Each row below holds a small network's activations on one input, seen along a few directions.
In each table, some parts of the input vary, and every possible input appears once, in random order.
A made-up example of a description, with smaller parts first: one of 5 places around a ring, together with either a single point or (one of 2 separate values, together with one of 4 places along a line) or one of 9 places around a ring.
Shared parts are said once, and a part with two or three values counts as separate values.

Other details of the inputs vary at random and push rows far along three fixed directions, the same in every table; ignore that.

Table:
row 1: [-15,2,-2,4,1,-14,1,12,2,-3,-11,3,-20]
row 2: [-8,9,-9,-1,26,-17,31,10,1,1,-13,15,-28]
row 3: [22,-17,-9,-6,3,-5,4,-10,12,7,22,-3,12]
row 4: [-36,-2,4,20,-27,-5,-43,16,8,-1,-2,-10,-19]
row 5: [16,-11,3,-4,5,4,6,-1,6,-1,10,-2,17]
row 6: [19,-23,-1,-4,-4,2,-7,1,19,-6,31,-9,12]
row 7: [-7,3,-10,-5,23,0,30,15,6,-12,-14,13,-26]
row 8: [-2,20,-8,-8,27,-2,27,-3,4,-20,-11,8,-35]
row 9: [34,10,5,-11,0,4,2,-27,-5,3,13,-7,22]
row 10: [-21,18,-4,21,-33,22,-10,-24,-23,-14,-28,-8,4]
row 11: [-3,7,-3,-3,18,-13,28,20,1,-6,-10,12,-30]
row 12: [2,18,-1,-6,19,-12,33,6,-18,7,-24,20,-9]
row 13: [-26,17,8,15,-10,9,-32,-4,2,-11,-11,-18,-12]
row 14: [-12,5,-3,2,13,1,16,18,4,-7,-14,3,-18]
row 15: [-10,11,9,-4,2,13,1,-4,-27,5,-18,10,18]
row 16: [2,35,12,-3,-10,8,-12,-28,-36,16,-19,1,24]
row 17: [28,-20,-4,-9,4,0,9,3,17,-6,34,-1,7]
row 18: [-38,-1,1,19,-20,-3,-40,10,4,4,2,-9,-16]
row 19: [-5,30,15,-4,-8,13,-5,-20,-60,38,-21,16,48]
row 20: [23,-9,-10,-11,11,-6,20,-9,7,10,16,5,10]
row 21: [5,-33,-4,2,-15,5,-29,2,32,-14,39,-13,-1]
row 22: [28,-4,-5,-11,4,-5,17,-7,-4,10,4,7,14]
row 23: [-3,23,-11,-4,26,-15,24,-6,4,-8,-8,6,-37]
row 24: [-40,-4,2,19,-17,-5,-38,7,7,2,-5,-13,-12]
row 25: [-16,-6,-9,8,15,-6,12,26,22,-18,-9,-2,-39]
row 26: [33,-6,5,-13,-3,7,12,-11,-6,14,10,1,36]
row 27: [28,-14,1,-8,-3,-4,6,0,8,3,26,1,11]
row 28: [-7,13,11,-1,2,10,3,1,-27,8,-18,6,20]
row 29: [16,-17,0,-3,-18,-5,-19,-7,10,7,26,-7,18]
row 30: [0,9,-11,-6,19,-15,36,15,3,-2,-17,15,-29]
row 31: [24,-18,-3,-12,4,5,7,-7,9,-5,25,4,13]
row 32: [25,-17,2,-9,0,-5,6,-3,10,0,18,-4,14]
row 33: [-4,21,21,2,-9,14,-6,-8,-41,23,-28,6,38]
row 34: [-24,-6,6,11,-9,10,-25,5,5,-7,-8,-6,-1]
row 35: [-38,-8,3,18,-17,13,-39,11,10,-10,-11,-14,-11]
row 36: [10,-32,-1,6,-18,-1,-27,3,35,-7,25,-23,4]
Description of these inputs: either a single point or (one of 5 places along a line, together with either a single point or one of 6 places along a line).
- Change only the place on the line of 6 in row 32. List by row number the other rows that result. => row 11, row 26, row 27, row 33, row 36
- Change only the place on the line of 5 in row 16. List by row number the other rows that result. => row 8, row 9, row 13, row 23
- Change only the place on the line of 6 in row 15. List by row number the other rows that result. => row 7, row 21, row 31, row 34, row 35

Table:
row 37: [12,-8,6,5,-16,1,-3,-2,0,3,3,-6,18]
row 38: [-30,-1,-7,15,-12,4,-17,1,7,-2,-19,-8,-13]
row 39: [0,13,2,-15,35,15,43,14,-27,-3,-14,29,-2]
row 40: [9,-11,7,-5,-6,-10,-18,-2,2,12,14,0,13]
row 41: [-27,-6,13,13,-5,15,-17,31,6,-7,-16,-9,-4]
row 42: [9,23,-3,-17,36,-19,48,9,-27,22,-19,31,-6]
row 43: [26,-9,-7,-16,25,-24,31,2,6,7,17,12,-4]
row 44: [-21,20,0,10,-1,5,-19,-3,3,2,-11,-11,-16]
row 45: [-20,21,7,7,-8,1,-23,-2,0,-10,-9,-11,-20]
row 46: [10,-8,0,-1,-10,3,-1,-20,0,-5,1,-3,19]
row 47: [-13,14,13,-4,12,23,9,1,-30,1,-33,11,22]
row 48: [-21,-11,-22,9,8,-8,9,19,27,-13,9,3,-48]
row 49: [24,-8,-12,-12,11,-4,28,-3,3,-9,18,15,-10]
row 50: [12,6,6,-1,-3,2,-13,-21,6,-4,13,-12,10]
row 51: [7,-11,0,-4,-2,-8,-13,-2,5,24,17,-1,17]
row 52: [12,-7,0,-3,-11,5,-4,-18,-3,-4,-2,-2,17]
row 53: [12,6,3,-1,-3,3,-13,-20,4,-1,14,-15,10]
row 54: [9,-19,13,-11,11,5,-12,10,6,8,19,0,25]
row 55: [15,-21,-18,-3,8,-9,19,0,23,-15,30,2,-19]
row 56: [-5,4,-4,-9,19,-26,20,21,6,-2,-4,16,-34]
row 57: [6,-12,-4,2,-12,3,-6,-18,3,-4,3,-9,17]
row 58: [4,-9,-1,2,-12,5,-8,-11,-1,-2,18,1,12]
row 59: [-23,6,1,8,-14,1,-12,-1,-4,-11,-21,-2,-11]
row 60: [16,-21,-21,-5,10,-8,19,3,25,-11,31,4,-19]
row 61: [-17,-8,-14,5,2,-12,7,19,23,-26,9,5,-50]
row 62: [17,9,0,-4,1,5,-8,-20,1,5,13,-10,13]
row 63: [15,-5,5,-1,-19,1,-3,2,-2,3,3,-4,15]
row 64: [-22,1,-1,17,-14,2,-11,18,3,8,-17,-8,-10]
row 65: [-19,19,7,9,-5,2,-24,-3,1,-9,-12,-11,-20]
row 66: [-9,22,0,-1,2,9,15,-13,-35,12,-35,13,17]
row 67: [1,23,11,1,-4,6,16,4,-37,14,-34,13,12]
row 68: [-29,2,9,10,-5,-14,-23,12,1,6,-8,0,-11]
row 69: [18,1,12,-12,14,19,-7,-9,3,-5,13,-8,22]
row 70: [11,-10,0,6,-16,4,-6,2,3,10,5,-10,18]
row 71: [12,-8,3,5,-15,2,-2,-1,-2,6,3,-9,19]
- Changing only one part turns row 42 into row 66. The same change can be made to row 56. Which row results? => row 59
- Describe the family of inputs behind these rows. => one of 5 separate values, together with either a single point or one of 6 places along a line
- List by row number the other rows that have the choice among 5 separate values in common with row 64. => row 37, row 41, row 63, row 67, row 70, row 71
- Change only the choice among 5 separate values in row 43. List by row number the other rows that result. => row 53, row 55, row 57, row 71
